These are the activations of a small neural network, seen along a few directions. Each row is one input.
Each table varies a few parts of the input and shows all the possible inputs, shuffled.
A made-up example of a description, with smaller parts first: one of 5 places around a ring, together with either a single point or one of 11 places along a line or (one of 3 separate values, together with one of 6 places along a line).
Shared parts are said once, and a part with two or three values counts as separate values.

Other details of the inputs shift rows strongly along three fixed directions, in all tables alike. That doesn't count.

A family of inputs:
R1: [ -6  46 -35  -5  -2  16 -77  -8 -87 -38  45]
R2: [-26  63  50  36  17 -22  35  -8  43  38 -23]
R3: [-11  -1 -38  56   2 -25  -6  10 -32  -6  23]
R4: [-43  21   5 102  26 -48  49  14  23  39   7]
R5: [-15 100  44 -30   5  -4  -9  -5  10  17 -53]
R6: [-43  24  -7 105  23 -48  43  19   2  41  -3]
R7: [ 40 -56  28 -50  -9  16  26 -12  38  -8 -21]
R8: [ 14 -90 -47  24 -16  19  25  -8  28  10  12]
R9: [ 39 -36  15 -51 -23  30  22 -35  65   4 -34]
R10: [ 23 -82  -3 -10  -3  11  33   5  24   6   1]
R11: [-23  34 -40 -18  -9  10 -75  11 -73 -37  39]
R12: [ 57   3  27 -92 -28  56   1 -35  62   5 -39]
R13: [  0  44  37 -53   8  15 -25   2 -33 -11 -12]
R14: [-38  60  58  28  15 -30  42 -17  45  42 -59]
R15: [-20  80  89 -32  29 -11  23  -6  19  34 -53]
R16: [  5 -64 -64  55  -7  10   2   5 -15   1  44]
R17: [ 26 -81 -48  24 -19  -9  28  18  43  -2  14]
R18: [ -21   27  -16  -20    8    4  -72   25 -101  -51   53]
R19: [ 37 -83 -43  31 -16   3  32  -8  36   0  15]
R20: [ 10 -70 -55  34 -15  -8   6   4   7  -7  10]
R21: [-62  16   6 113  28 -41  35  -7   2  41   3]
R22: [-36  43  69  20  34 -33  35  -5  11  32 -33]
R23: [ 36 -23 -34 -70 -32  45 -40 -10  -9 -26   1]
R24: [-37  57  34  -9  27 -16 -26  14 -49  -5  12]
R25: [ 11  69   7 -42  -7   8 -29   2 -13  -5 -25]
R26: [-36  32  11  90  25 -36  50   5  21  47 -12]
R27: [ -3 -42 -48   2  -1   8 -57  17 -96 -52  60]
R28: [  0  59  22 -42  -5  21 -31 -15  -1  -6  -2]
R29: [ 51 -13  45 -94 -15  37   8  -9  35 -11 -34]
R30: [ 42 -56  33 -59 -10  18  34  -1  58  -5 -19]
R31: [ 45  27   7 -69 -22  19 -17  -1  25 -20 -10]
R32: [-45 -30 -24  60  24 -29  -8  30 -59  -9  51]
R33: [ 34 -88 -32   0 -24   2  37   6  70   3  -7]
R34: [  1  44  44 -58  10   8 -27  -9 -29 -16 -14]
R35: [ -4  46 -45 -13  -7  -1 -76   8 -84 -42  27]
R36: [ -3 -81 -52  35 -12   5  11   3  13  -4  36]
Description of these inputs: one of 3 separate values, together with either one of 4 places along a line or one of 8 places around a ring.
- List by row number the other rows that have the choice among 3 separate values in common with R17. => R2, R4, R11, R18, R24, R28, R30, R31, R32, R33, R36

A family of inputs:
R37: [-36  32  26  14  21 -17  24  11   3  24 -13]
R38: [ 16  11  60 -31  -2   9  35 -28  58  13 -54]
R39: [ 19 -32   6  27   6  -5  35   8  34   9  21]
R40: [ 22 -72 -34  -7  -3  14 -12   2 -20 -15  21]
R41: [ 37 -57 -10   5  -9  -1  33   6  32  -6  -6]
R42: [  8 -10 -41 -12 -12  14 -29  24 -36 -25  33]
R43: [ -3 -60 -47  28  -4  12 -25   1 -42 -20  35]
R44: [-15  62  25  15  20 -18  -8  11 -25   3 -14]
R45: [-31  25   3  49  12 -40   8  23 -14   2   8]
R46: [ -4   0 -20 -33  -1  10 -44  12 -46 -18  24]
R47: [  9  53  11 -34   0  15 -18   8 -29  -9  -4]
R48: [-35 -30 -15  52   8 -19  12   7  -2  -2  16]
R49: [  9  42  33 -54  -4  31 -27 -17  -9  -4 -25]
R50: [-24  76  42   6  16 -28   3  13   2   4 -23]
R51: [  7 -14   4  13  -9 -15  36 -12  60  15 -22]
R52: [-36  62  44  19  13 -20  -1 -13 -20   8 -19]
R53: [-55  50   9  31  28 -36 -20  16 -53  -3  13]
R54: [ -2 -19 -17  27  -2 -15  23  -4  37   7  -9]
R55: [-14  40  20  37  15 -12  18 -15  26  26   7]
R56: [-12 -39   2  25  -3  -1  29   3  38  22  -7]
R57: [-41   7   1  43   7 -25  -1   5 -18  -1  13]
R58: [-41  14  15  39  10 -18   5   5   4  15  -5]
R59: [ -1 -36  15  21  20  -6  34  -4  25  18  20]
R60: [ 49 -76 -24 -49 -33  54   1 -15  17 -17   6]
R61: [ 24  42  54 -71  -4  39 -16 -28  24  -8  -5]
R62: [ 11 -26 -69  12 -14  15 -51  -2 -56 -27  40]
R63: [  5  -9  -7  30  -3  -3  26 -11  32  32 -18]
R64: [ -6 -19 -21  54  -3 -24  23  -9   5  11   3]
R65: [  3 -24  -5  43   0 -26  26  12   1   4   6]
R66: [ 13  24 -21 -19  -4  14 -49  15 -59 -24  20]
R67: [-27  73   9   6  12 -17 -40  23 -47 -11   6]
R68: [ 21  40  46 -49  -5   6  16   4  50  15 -42]
R69: [  9  12   4 -16 -12  11  25  -9  53  21 -25]
R70: [ 20 -31 -63 -17 -19  18 -45   2 -21 -28  30]
R71: [  37   12   23 -103  -29   55  -17  -16   30  -17  -23]
R72: [ 18 -82 -25   8   0  -1  18   1   1  -7  12]
R73: [ 48  29  10 -97 -28  41 -27 -20  40  -8 -30]
R74: [ 28 -25 -54 -17 -18  18 -37 -11 -33 -35  24]
R75: [  9 -29  26  -2   9  -3  37  -4  35  29 -29]
R76: [-11 -36  -2  34  11 -25  25   1  -8   9   5]
R77: [-12  -6 -21  47   2  -5  29  -6  11  26  -2]
R78: [-27  52   7  -9  18   2 -31   5 -68  -4  10]
R79: [ 19 -56   1 -22  -6   2  24   1  39   7 -12]
R80: [ -9  30   2 -43   1   0 -44   4 -49 -30  15]
- Changing only one part turns R41 into R72. The same change can be made to R68. Which row results? => R46
- Changing only one part turns R52 into R64. The same change can be made to R56. Which row results? => R73
- Describe the family of inputs behind these rows. => one of 4 separate values, together with either a single point or (one of 2 separate values, together with one of 5 places along a line)
- Change only the place on the line of 5 in R41. List by row number the other rows that result. => R44, R47, R65, R66
- Change only the choice among 2 separate values in R51. List by row number the other rows that result. => R64
